Each row below holds a small network's activations on one record, seen along a few directions.
After each row come some of the record's fields: U, D, H, W.
Other fields move the rows too, some of them a lot.
Strong random noise was added to every row along 17 fixed directions; ignore it. To show where, here is one row again and again, with new noise each time:
[-404  236 -218  -80 -465 -151   99 -310 -226  -64  453  145 -522  271
   73  134  234  268 -225   21  -83  -89 -224 -398   84 -240  181  110
  217 -379 -473  197  124  214  123  129]
[-274 -216  -69  159  229 -584  629  128 -175 -251  105   77  520   24
   56  -81  257 -575 -375  307   43 -284 -246 -335  156   69  177 -271
 -152  175  -51 -210   48 -185   34 -154]
[-215 -178   35  191  453  490  285 -318  145  108  229  -49 -110  -40
   18   51 -261  357  -79   48 -211 -399 -121   19 -133 -529  -15  164
 -405  331  -36  -22   42 -373 -294 -197]
[  27  121  147 -223 -272  481 -181  108 -184  371  267 -264  -32 -136
 -403 -128 -333  129   97   32  251  420  163  155   20    8  -58  246
  -34 -263   45  -23 -191 -105 -319  174]
[-139 -434 -281  -72  150  -11  141   15   42 -320 -283   63   75  207
  309   51   97 -131 -518   49   -7  127  -78  -33 -141 -263   29  -66
  182 -235  148  -60 -271  300 -122  -18]
[ 306 -517  -87 -111  456 -746 -104  231   56 -128 -179 -304  374  -29
  233   91   19 -266  -10 -404   89  270  161    2   56   -1   -9  -72
 -220   26  491   17  254  103  -55  422]
[  -7   68   92  -92   60  -38 -214  227 -100 -123 -178 -279  136 -259
  254 -183   22  252  412  110   25  133 -461   80 -246   61   81 -319
 -277 -374  -16  268 -144 -186 -140  234]
[ -67 -331 -441  165  123 -134  308  210  285 -286 -809 -487  395 -206
  -95  276  338  488 -570   34 -332   94  105  294  273 -561  324  481
  219  363 -440  417  -69   89 -176  114]
[ -53   -8  103  -82 -151 -238  -52   95 -418 -330  189 -412  117  241
 -134  -69  -27 -205   43  -85  110  220 -287  110 -192  101  174   13
 -351 -370  281  -87 -103   -1 -257  443]
[-255  157  256 -147 -177 -166   41  -79  -56 -109  643 -267 -199  -26
  236 -357 -162    2  145   66 -113 -150 -364  131 -363  -36   -5 -127
 -442 -425  212  149  174  -69    9   15]
[ -79 -104 -221 -157  -96 -312    5 -107 -146  124  170   72 -244 -226
  -74  -26  211 -189 -300   59   83  249  156 -234  475 -172  162  225
  498  -99 -218   21  182   23  179   45]
[-284 -606  -52  -10  149  -55  211 -266  -97 -195   90   18    8  168
   98   -5   68 -350 -579  -68   41  -12  149 -225   54    4  100  -53
 -203  -77  101 -233 -135  204 -105 -240]
[ 208  324 -112   63  138  -30 -272 -272  265  338 -576 -481 -333  432
 -559  175  166  -87  -15 -326 -388   52  -12  376   83  197 -352  250
 -269  119  416   19  129    9 -356  -20]
[-189 -232  261  363  128  367 -207 -436 -550 -244   13  123 -510 -425
 -366  133   93 -791 -285  411  -85  317 -117 -143  449  283  261 -309
  403   86   80 -488 -313 -485  -24 -104]
[-107  -70 -212  527  242  269 -292 -283 -211 -270 -174  -78  116  223
 -113 -190  111  456  311  -88 -209 -188  298  348 -116  398  -24  410
 -514  671  -96 -135  -16   97   49 -449]
[-144   86   56   93   58 -148  195   42   27   39   40  152  -45 -181
   92  125  -47  259   -4  131  -84  -90  -78 -164  -82 -322   15  -20
  361  140 -115  172   92 -468  101  138]
[  10 -195   29 -209   95 -234  378  503  189  268  198  128  626 -382
  132 -110  -64 -125   39  220  197 -174 -182 -192  189 -197   32 -151
 -146   -8  -86  194  287 -161   94   16]
[ -73  143   14  210   80  587  153  178  495   31 -382  233   62  -68
   56    4 -116 -106 -149  431 -393 -289 -318  406 -227 -136 -281 -201
  141  120  238   59 -130  -66   23 -476]
[  -1 -270 -451 -134  -88   67   74  266  410  -53   -8  160  167  155
  459  122  -91  376 -372  -18  -83  118  217  146 -148 -439 -208  179
  315  -98   43  283   75  684   99   40]

[  53 -334  323 -217  341  -87 -129 -347 -299  225  688  191 -223   13
 -116 -186 -325 -312  181 -327  347   -6  303 -324   17   27   12  212
 -312   33  359 -441  211 -368   68  -58]
(U u3; D d2; H h2; W w4)
[  14   69  243  210   30 -397    0  -60  -40 -208   87  -20  -45 -287
 -241 -177  141 -188  273  -52 -294 -489 -143  313  215  -79  345  446
 -102  460   65   60  563 -467  474 -198]
(U u2; D d2; H h2; W w3)
[   0   18  377  -26 -239  349  174  228  104  278 -306  246  179 -265
 -473  -66 -206 -185  -45  236  151  -85   16   73  -17 -105  -70   69
  352   94   83  -37 -200 -496  -32 -153]
(U u2; D d1; H h2; W w4)
[-296 -436   87  131   95 -389  369  -12 -155 -314 -349  329  302   13
   66  327  354 -164 -413   47    7 -208 -175 -555  180  -16  372 -185
  121   66 -297   36  -53 -291  185   14]
(U u4; D d2; H h2; W w4)
[ 261   16 -539  211  439   91 -282  161 -355 -426   66  135  329  107
  383 -179   38  495  667   54   82  -43 -220  311 -159 -317   58  385
  -80  420   48  -21  152  162   49  313]
(U u4; D d2; H h2; W w4)
[ 157 -354  -70  -39  248  493 -574 -133  -18  120 -238  170   27  151
  -32   55  -14  278  237  187   43  243  -24  144 -117  362 -527  -30
 -153  174  362  -33  -20   24 -128   36]
(U u3; D d1; H h1; W w3)
[  41  141  307 -251  -78  317 -339  179  362  207  230  -75  -88   30
  356 -132 -530  592  449  -90 -120    2 -186  317 -716 -139 -495 -145
 -287 -392  490  364   93   18  -67  153]
(U u1; D d1; H h2; W w4)
[-346  283  271  235 -503  -64  212 -144   37  178  471 -145 -103 -136
 -370  183  127 -151 -246  444 -407 -200 -212   16  275  278 -218 -296
  -60  228  -15  273  348  -80   28   41]
(U u1; D d2; H h1; W w3)
[ 147  269    3 -228 -312 -151  -22  -19  114  172 -157   11 -304  333
 -285   76   26  -21  -36 -283    2   36  136  196  -74 -182  -74  500
  438  -99  171   45  145 -162   98  178]
(U u2; D d1; H h1; W w3)
[ -48  -40 -213 -147  285 -340    4 -102 -223  384 -222  -36  335   12
 -376 -309  410  246  241  374  131 -110 -218  -95  267  160 -314  336
 -161  404  -75   93  327 -508 -116  -39]
(U u1; D d1; H h2; W w4)
[ 200  207 -345  196  284  428  194  410   79  -78 -194  179  349  195
   19  180 -250 -327 -164  -26   65   26  -57   93   43 -418  225   72
  153  -44   14 -377 -387  363 -209 -107]
(U u1; D d2; H h2; W w4)
[ 314 -411  -29  168  535 -507  108   77  198 -105  -16  -98  247   17
  275  468    2 -414  -62 -393 -146 -104   75 -177  238  -37   66 -323
 -319  312  296  -64  355  156   -6  323]
(U u2; D d2; H h2; W w4)
[ -28  -61 -147  336  248 -513   18  -29 -388 -261 -544   42  136 -215
 -104 -266  290 -338 -219  -53  194  293  576 -149  208  343  420  121
  554  297 -297 -426 -447 -184  228 -423]
(U u2; D d2; H h2; W w3)
[  28  124 -402 -145   -5   46 -113  -75  289  286  218   -4 -149 -180
  102 -272  183  184  -33  526 -246  -14 -197  331  275 -160 -478  199
  276  155   78  327  397  272   76 -106]
(U u2; D d2; H h1; W w3)
[ 207   10  164 -148  -52  268  -71  334  168 -106   58 -177  -17 -342
   36   46 -252 -145   42  246  -47  189 -473  319  -61 -416   32 -186
   84 -406  281  121  -12  -20 -154  395]
(U u3; D d1; H h2; W w4)
[  81  201  136  335  -59  208   30  166 -174  164  806  182  221 -132
 -251   21 -350 -405  171  243   25  -17  175  147  223  188 -156  -54
  -36  433  307 -281  285   20  107   46]
(U u1; D d2; H h1; W w3)
[-237 -241   91 -212 -395  345 -164 -153   44  251   41  520   94  397
  -22 -153  105  289  165  242  -14 -404 -235   89 -264  245 -605   33
 -218   93  408  307  321   27  137 -207]
(U u1; D d2; H h2; W w3)
[ -77  -88  205   34  152  121  -18 -346   69  206 -134  -92 -393 -284
 -379  -78   38 -621 -418  -19  -56   92  222  -86  389  110  199   14
   72  -38  -56 -320 -164 -188    8 -554]
(U u3; D d2; H h1; W w3)
[-103 -358 -176   27   31  138  267  153  286  -90   -9 -387  457 -151
  175 -126  -32  134 -450  201 -117  125  330  337    0  -25 -149   63
 -116  233   24  143  -72  363 -206 -170]
(U u4; D d1; H h1; W w3)
[  69  -38  207 -210 -382 -427  100   32  -11  411  393 -360   11  -73
 -435  150  -58 -356 -201 -150  102  257  321  -87  336  242 -234  -27
  -47  -36  258   98  345   17 -140  365]
(U u1; D d1; H h2; W w3)
[ -69  288  -66  -81 -427 -316  247  175  -30 -306  -59 -103 -155   38
 -275  -45  137 -416 -391   92  -24   13 -292  105   93 -342  385  253
  368 -404 -146  -62  -86  157  128   15]
(U u3; D d1; H h2; W w3)
[-242 -395  658 -792 -326  340  263  -53  238  618  136 -193  -23 -341
 -382 -447 -240 -233 -406  122  318   36  134   45  -45  -82 -113  181
 -118 -479  237  113  -76 -607 -193 -331]
(U u3; D d2; H h1; W w3)
[-377 -190  153 -187 -452   28   34 -327  256  193 -148  -30 -456 -286
 -123  256  351  104 -456  359 -384  -87 -369 -158  320  -66 -180 -274
  239 -226 -180  584  206  -65   47   -1]
(U u1; D d2; H h2; W w3)
[-288 -229  505   21 -690 -236  316  -42  329  216  203  -82   47 -253
 -420  247  128 -347 -564  122 -309 -227  261   -5  385  342 -152 -113
  -39  223   71  348  457   35  237 -167]
(U u4; D d2; H h2; W w4)
[ 102  222  166 -189 -253 -387 -171  330  -64   68 -202  -50  257 -282
 -163 -406  191 -254  413  -43   62  -84 -255  228  162  115  228  124
  -78 -156   85  210  269 -189  296  -24]
(U u1; D d2; H h2; W w4)
[  45  200  107  -11  -68  372 -471 -413   72  246 -521 -260 -584   55
 -360  -56   48  193   43 -341 -199  203  335  290   30  233   30  354
   60  -88  -35    5 -219 -111  -99 -374]
(U u2; D d2; H h2; W w3)
[ 441  482  -12   15   -1   88 -179  396  235   17 -619  507 -143   12
   79   82 -111 -183  499 -253  157  -55  -68   48 -233  -58  102 -111
  502 -204   17 -155 -216  -97  302  -60]
(U u3; D d1; H h2; W w4)
[-172 -343 -304  -96 -163   50  -90   78 -408 -210  151 -132  491  179
 -136  143  451  322  -26  709   87  198 -636 -119  242  329 -215 -110
 -391   -6 -186  245  105  208 -283  538]
(U u3; D d1; H h1; W w3)
[  39  273 -299  171  -28  -35   63  183 -145 -106  125  235  128  -97
   19 -107   32  189  102  364  107  114  169   74   44   -2  -55  188
  544  349 -242  -68  -31  -13  201   11]
(U u3; D d2; H h1; W w3)
[ 160  447 -145   53   55  202   79  -29  595  453 -273  204 -306  149
  -31  291   -9  -18  -33    5 -290 -256  -95  -39   58  -71 -391 -263
  148   53   -5  102   96  161   -5 -264]
(U u3; D d2; H h2; W w3)
[ -79 -447  185 -369  -53 -256  -88 -364   58  279 -497   33 -195 -198
 -440 -148  524   86   46  -20   -4 -326 -172 -114  387   41  -12  376
 -154  150 -115  344  490 -617  167 -168]
(U u3; D d1; H h2; W w4)
[ 113  -19 -191 -477 -161 -254  146  280  585  557  -29   96  215  -32
   80 -414  -55  110 -137 -148  102  -65  426  236  -31 -251 -362  444
  206  -30  203  263  331  272  183 -307]
(U u1; D d1; H h2; W w4)
[ -56  -86   11    2  128  -30  121 -134 -164   69  314   88   78  380
  -19   77 -102  -70   33 -174  240 -195 -117 -372  -77   55   19 -149
 -580 -140    0 -246  -31  156 -198    0]
(U u3; D d2; H h2; W w3)
[-195  -54  528   34 -598  -94  -93  151 -174   46  -76  111  262  -51
 -494  101  111  -63  155  233  -84 -175 -294   85    7  351 -142  -88
  -84  141  304  334  293 -423  168  226]
(U u1; D d2; H h2; W w4)

Here are new rows. What are their fields?
[  17 -134  226  260  168   -3  101  107  201  -48 -107  190  356  238
   -5  327  -65 -201  -40  202 -303 -226 -234   66 -204  286 -443 -456
 -176  344  548   37  151 -135  -36   40]
(U u2; D d2; H h2; W w3)
[  39   -4 -416  244  160  420  -43 -243  144   45 -256   74 -211   37
 -222  166  200  -41 -376  216 -245   82  144  124  396   19  -95  117
  217  302 -191 -154 -123  390  -90 -329]
(U u3; D d2; H h2; W w3)
[  48 -232 -214   85  233  157 -292  -49   69 -329 -821 -249   57 -152
   -4 -370  252  208   82  -85 -141    1   15  454  -46   31  245  379
 -150   77  -86   24 -245  140   31 -424]
(U u4; D d1; H h2; W w4)
[ 126 -358   41  175  230 -230 -211  -90  258 -153  -66  -23 -152 -299
  236   81  -99  122  -43  -52 -280   60  276  288  -38  -90 -264    0
  223  384  364  139  283   38  214   97]
(U u1; D d1; H h2; W w4)
[-154   58 -344 -249 -415  188 -222 -330 -316   15  -58 -287 -388  242
 -353 -167  317   89 -311   38   88  336   44   93  295   21   95  482
  191 -325 -267   22 -202  414 -229    7]
(U u2; D d2; H h1; W w3)
[-174 -421   40 -444  -75  380 -226 -243  -74  574  600  -41   23 -315
    4 -508 -134  619  244  -31  385   14  268 -158  171   17 -109  368
 -557  -60 -296  221  247   63  -83 -215]
(U u4; D d1; H h1; W w3)
[  88  -58  286  199  128 -376   56  159  611  115 -537 -221  -10 -511
  106  269   23 -144 -224 -195 -387   72  362   47  132  190   11 -364
  214  195  -17  253  109 -155  234 -233]
(U u4; D d1; H h2; W w3)
[ 287  112  142 -261 -257  271   56  336  539  611  543  152   85 -170
   11  191 -431 -110   28 -145   48  -34  288   10  198  -84 -288 -100
  -98 -114  101  178  410  403  138   20]
(U u3; D d2; H h2; W w4)
[  36 -319  347  216  -27  200 -319   60 -268 -173 -256 -276  195 -674
 -150 -146 -126  233  280  -57   52  289  450  328   83  230  246  125
    9  374  -62  116 -140 -412   52   32]
(U u1; D d2; H h2; W w4)
[-301   25  -26  -54  -21  337  331 -122  168  165 -244  238 -121   -8
 -100  -59   58   66 -417  198  -48 -257  -61 -164    6 -322  109  121
  331  -63 -301  -15 -307 -193  -48 -459]
(U u2; D d2; H h1; W w3)
[ -15 -262   89 -139  173   86  -23 -156  -88  -35 -382  240 -101  277
 -214  262  306 -532  -90   58  -40 -292 -772 -314  198    0   52 -276
 -296 -248  232 -102   86 -243 -153   69]
(U u3; D d1; H h2; W w4)
[  24 -159 -164  160  107 -287 -203 -150 -370 -203  181   30   -9  116
   22  -17  107  -55   68  -92  134  167  242 -118  136  247   42   88
   55  203   27 -192   15  171   59  136]
(U u2; D d2; H h1; W w3)
[-103   49  127   49  -63   64  197   55  411  -64 -696 -160 -114  -42
  -83  163   47 -396 -569  -68 -313  -27 -111  127  -90 -127  133 -232
  184 -305  101    3 -385   30 -140 -349]
(U u1; D d1; H h2; W w3)
[  41  114  259  -50 -279   84  -49  142 -110   -2 -249  174  118  438
 -468  306   33   34  230  -39  -11 -269 -571   44 -188  -95  -29  140
 -101  -45  270  109  151 -386  -73  431]
(U u2; D d1; H h1; W w3)
[ 196   30  310 -336  234 -441 -261  132 -392  215  374 -404  100 -414
  -36 -573 -313 -148  502 -305  483  357  135  -29  -72   28  214  147
 -321 -376  211 -165   30 -438 -119  229]
(U u1; D d1; H h2; W w4)
[  34 -186  -55 -222  144  -66  -61  170   22  124 -751   22  459  131
  -19 -237  333   18  205   45  237  -58 -279 -148 -122  432 -166 -267
 -397 -189   20   65 -245  -29 -225 -135]
(U u4; D d1; H h2; W w4)
[  46  140 -239  212  136   20  213  180  -53   72   41  333  417  399
   27  134  -24  121  150   89  127 -214  -93 -273 -125  114 -226 -209
 -117  232  -56 -167  -99  158 -132   38]
(U u2; D d1; H h2; W w3)
